These are the activations of a small neural network, seen along a few directions. Each row is one input.
Each table varies a few parts of the input and shows all the possible inputs, shuffled.
Descriptions start from the smaller parts, as in this example, which fits no table here: one of 4 places along a line, together with either a single point or one of 11 places along a line or (one of 2 separate values, together with one of 8 places around a ring).
Shared parts are said once, and a part with two or three values counts as separate values.
(in the rows, 128 means zero)

Other details of the inputs shift rows strongly along three fixed directions, in all tables alike. That doesn't count.

Table:
R1: [150 117 116 147 129 121 146 132 113 136 115 125]
R2: [144 121 128 151 125 129 152 130 116 123 112 126]
R3: [116 128 136  97 129 144 138 131 124 134 132 127]
R4: [128 128  95 110 123 153  94  66 165 113  55  94]
R5: [105 140 145 128 143 123  86 148 142 123 158 143]
R6: [135 134 129 180 124 121 101 147 136 111 149 131]
R7: [154 123 117 145 119 131 150 131 118 132 118 126]
R8: [112 137 130  95 138 122 145 127 122 125 133 128]
R9: [120 119 138  97 129 135 135 129 129 139 138 122]
R10: [131 135 127 181 118 129 102 143 133 109 152 130]
R11: [108 134 139 127 136 125  86 152 152 126 168 131]
R12: [131 128  98 108 133 142  90  68 161 112  44 110]
R13: [116 128 139 100 140 134 136 135 123 133 127 139]
R14: [145 120 131 152 126 125 152 129 119 126 113 125]
R15: [146 119 132 150 117 129 151 125 117 123 118 123]
R16: [123 126 132  93 129 141 137 129 127 137 135 130]
R17: [140 121 129 155 116 136 154 118 115 126 122 125]
R18: [135 139 130 179 125 117  94 147 126 117 141 142]
R19: [152 119 124 147 123 118 145 130 116 140 114 126]
R20: [115 126 138  99 134 140 138 131 124 128 131 134]
R21: [149 124 118 150 115 136 153 121 119 137 126 125]
R22: [113 123 147 103 130 139 139 124 127 130 137 126]
R23: [117 120 143 100 127 135 137 127 133 139 139 121]
R24: [119 118 131  96 133 136 134 128 122 136 139 124]
R25: [109 130 128  93 124 124 143 123 124 123 135 130]
R26: [113 135 130  93 134 124 143 123 122 123 134 127]
R27: [140 133 121 176 129 113  97 154 138 126 146 130]
R28: [109 136 141 127 143 125  89 148 150 121 164 137]
R29: [138 132 128 179 118 123 102 140 139 114 157 129]
R30: [114 126 138  99 138 139 140 133 124 130 129 135]
R31: [144 132 117 144 114 118 156 122 110 117 123 122]
R32: [136 123 102 108 132 133  89  69 171 123  48 101]
R33: [139 127 114 145 114 114 157 126 114 119 119 127]
R34: [122 124 145  99 139 126 133 127 128 138 130 137]
R35: [138 129 113 175 126 121  98 149 132 119 154 127]
R36: [121 128 131  97 138 137 136 135 129 139 132 132]
R37: [122 123 141  97 135 124 129 131 122 148 129 133]
R38: [144 115 116 151 118 132 152 119 114 136 128 119]
R39: [115 120 142 101 128 137 141 120 134 143 140 123]
R40: [148 129 125 148 119 125 143 132 108 137 107 133]
R41: [106 134 128 127 145 127  85 153 142 126 168 133]
R42: [118 119 138  98 129 137 138 126 128 141 140 120]
R43: [147 122 132 151 127 121 150 130 118 128 110 128]
R44: [147 115 117 148 117 130 149 124 112 132 126 117]
R45: [147 118 130 153 116 130 154 115 123 131 126 124]
R46: [155 127 119 145 123 125 145 131 114 138 113 134]
R47: [109 135 132  96 130 114 137 127 117 132 129 141]
R48: [110 136 131  96 128 127 142 119 121 123 140 124]
R49: [102 154 129 124 141 111  87 145 136 116 163 141]
R50: [120 119 137  98 134 132 135 132 129 140 136 123]
R51: [135 140 119 177 122 128 100 153 133 116 147 130]
R52: [103 145 133 129 141 134  87 157 144 123 162 136]
R53: [115 127 144  99 139 132 135 128 121 133 123 137]
R54: [134 137 127 180 130 119 100 151 133 113 142 137]
R55: [151 118 117 146 127 120 144 129 109 138 115 128]
R56: [121 122 142  97 139 126 136 134 133 143 127 128]
R57: [144 122 125 150 114 136 152 124 113 124 120 126]
R58: [146 117 123 152 115 130 152 119 121 138 126 117]
R59: [122 125 147  98 136 124 131 126 125 140 128 139]
R60: [110 127 139 104 129 145 140 121 125 132 139 133]
R61: [151 116 128 147 113 126 150 128 123 132 121 119]
R62: [127 148 114 178 118 115 108 133 131 109 160 128]
R63: [124 135 100 137 133 135  44  84 191  97  87 105]
R64: [154 126 118 145 125 125 149 135 117 137 113 131]
R65: [114 140 134  93 135 116 136 123 114 131 128 136]
R66: [151 123 119 147 114 135 151 126 117 133 123 123]
R67: [122 123 145  99 141 126 137 132 130 137 131 135]
R68: [150 117 123 148 124 123 150 133 120 136 117 119]
R69: [117 132 137  99 137 135 133 136 120 140 126 136]
R70: [126 143 111 175 122 107 107 148 134 107 149 135]
R71: [155 127 121 145 120 123 142 130 111 140 111 135]
R72: [116 125 138  98 129 142 136 128 124 127 133 133]
R73: [148 123 135 150 122 119 145 126 111 132 109 133]
R74: [140 131 115 145 118 108 153 126 111 124 113 134]
R75: [108 134 128  96 135 116 142 131 124 128 129 136]
R76: [152 120 131 147 119 115 143 129 117 141 111 129]
R77: [118 131  87 110 120 135 102  53 166 106  60 100]
R78: [110 135 142 127 134 129  87 146 149 118 171 136]
R79: [114 123 144  99 130 141 138 126 124 126 132 129]
R80: [114 124 143 101 135 138 137 129 125 127 131 130]
R81: [110 123 146 104 132 140 142 117 128 133 137 127]
R82: [108 135 139 127 140 124  89 154 152 128 164 132]
R83: [101 153 128 125 143 112  90 148 140 115 163 138]
R84: [151 118 120 146 124 118 142 128 106 140 114 130]
R85: [147 128 122 148 124 128 149 136 115 133 109 128]
R86: [111 129 136 102 129 147 141 123 126 139 136 127]
R87: [120 144  98 137 133 134  37  87 176 102  76 119]
R88: [106 131 129  97 123 126 143 121 124 124 139 129]
Each input here is: one of 8 places along a line, together with either one of 2 separate values or one of 9 places around a ring.
- The inputs of R68 and R9 match in every part but the place on the line of 8. If R28 is changed in the same way as R68 into R9, which row does it become? => R78
- Which other rows does R44 become when the place on the ring of 9 takes its other values? List them by row number. => R4, R10, R22, R23, R29, R42, R57, R66
- List by row number the other rows that have the place on the line of 8 in common with R81. => R17, R21, R38, R39, R45, R58, R60, R62, R77, R86
- Which other rows does R8 become when the choice among 2 separate values takes its other values? List them by row number. => R70

Table:
R89: [ 95 131 162  57 127 132 161 128 102 140 144 155]
R90: [144 139  86 149 114 118 110 100 130 112  91 110]
R91: [ 87 148 138  96 141 144  73 106 157 129 132 142]
R92: [107 124 171  62 143 150 155 129 104 153 145 147]
R93: [154 122 139 222 121 106  99 183 126 131 187 145]
R94: [151  95 139 131 106 136 212 105 112 133 122 100]
R95: [168 110 122 121 117 140 191 117  86 158 106 121]
R96: [157 116 132 123 123 109 209 126 108 140  96 122]
R97: [151 115 115 158 124 124 107 112 153 124  80 101]
R98: [147 141 134 224 115  96 105 170 125 136 193 147]
R99: [149 119 118 161 123 145 104 102 140 117  78 124]
R100: [140 119  91 158 106 153 121  93 152 106 111  91]
R101: [156 109 132 120 104 105 199 110  95 146 104 127]
R102: [103 117 148  56 144 149 159 154 111 159 143 130]
R103: [160 119 115 155 123 123 103  93 147 130  92 108]
R104: [141 122 101 158 135 103 114  98 141 109  86 108]
R105: [139 129  80 153 132 120 113 104 131 110  87 111]
R106: [ 98 119 172  63 144 151 159 149 110 147 133 142]
R107: [ 92 146 116  89 140 142  73 112 158 141 142 130]
R108: [ 96 142 146 150 144 132  62 207 133 138 237 160]
R109: [ 93 136 162  57 138 128 163 130  98 135 142 146]
R110: [ 98 142 138  87 150 143  74 130 163 105 124 137]
R111: [ 92 154 110  84 149 135  83 132 166 119 133 125]
R112: [140 128 156 191 127 102 197 199  55 129 193 168]
R113: [143 149 110 209 102 102 103 179 109 121 194 151]
R114: [103 140 115  80 149 141  74 135 164 118 133 126]
R115: [135 121 114 166 107 155 123  87 151  94 102 103]
R116: [155 114 133 121 114 101 199 112  91 140 102 119]
R117: [141 145 108 157 126 128 120 108 147 101  75 121]
R118: [105 131 136  83 151 124  75 130 174 117 132 125]
- Describe the family of inputs behind these rows. => one of 3 separate values, together with either a single point or one of 9 places around a ring
- The inputs of R95 and R92 match in every part but the choice among 3 separate values. If R90 is changed in the same way as R95 into R92, which row does it become? => R109
- Which other rows does R97 become when the place on the ring of 9 takes its other values? List them by row number. => R93, R96, R98, R101, R103, R104, R116, R118

Table:
R119: [138 114 112 126 133 153 127 101 138 120  86 110]
R120: [137 107 126 129 132 140 131  96 142 119  85 105]
R121: [134 122 110 120 130 113 133 102 140 122  84 113]
R122: [140 117 122 178  87 125 193 136  93 118 169 127]
R123: [158 131 133 177 114 125 184 162  90 130 138 146]
R124: [104 122 153  69 143 119 137 146 126 141 159 131]
R125: [ 94 133 140  70 144 124 134 144 115 148 154 142]
R126: [139 125 107 120 127 115 130  95 134 130  86 121]
R127: [145 120 104 120 124 143 130 103 146 133  90 107]
R128: [140 110 124 129 130 142 125  90 136 126  89 114]
R129: [162 109 143 179 113 120 183 157 102 141 149 127]
R130: [ 92 148 139 130 143 125  35 155 174 128 198 140]
R131: [ 98 135 151  73 147 117 138 138 114 141 154 149]
R132: [140 123 122 122 118 146 126 100 131 126  84 118]
R133: [147 141 114 230 118 125  78 181 141 114 187 135]
R134: [100 123 170  74 138 139 139 143 130 133 153 138]
R135: [ 80 145 141 132 152 143  29 157 160 116 192 139]
R136: [159 128 139 175 113 105 177 151  83 132 139 150]
R137: [140 116 113 126 123 147 125  97 138 138  89 108]
R138: [101 129 157  70 138 152 140 148 124 135 155 143]
R139: [129 146  95 171 128 112  19 114 181 103 128 117]
R140: [105 125 147  75 137 140 135 141 125 158 158 132]
R141: [144 122 104 116 122 127 123 100 129 134  87 110]
R142: [143 114 119 124 124 129 133 101 150 133  91 104]
R143: [143 120 128 123 118 139 125  92 139 124  85 121]
R144: [ 94 139 143  71 146 124 134 142 110 142 149 145]
R145: [ 94 133 153  72 150 114 143 145 120 133 151 141]
R146: [150 147 105 221 118 106  76 184 132 109 185 137]
R147: [136 128  96 116 130 126 133 106 135 124  84 117]
R148: [155 126 142 175 116 102 182 158  88 125 137 142]
R149: [146 131 126 178  97 123 198 132  91 116 172 118]
R150: [133 126 126 126 127 129 133  97 143 116  77 117]
R151: [116 159 102 181 129 130  25 117 175  97 117 127]
R152: [143 114 119 126 124 140 125  91 145 136  92 111]
R153: [ 98 134 163  78 141 133 140 134 122 141 150 151]
R154: [ 92 139 150  71 143 131 131 139 111 138 146 147]
R155: [157 132 128 173 115 115 182 163  82 126 137 146]
R156: [136 133  99 118 132 126 131 103 131 117  79 119]
- Describe the family of inputs behind these rows. => either one of 2 separate values or (one of 4 places along a line, together with one of 9 places around a ring)
- A walk changes only the place on the ring of 9. It starts at R139 and steps to R126. List the rest of the walk in order. => R131, R136, R153, R143, R128, R152, R130
- A walk changes only the place on the line of 4. It starts at R150 and steps to R153. List the rest of the walk in order. => R151, R123
- List by row number the other inputs of the same sort as R122. => R149
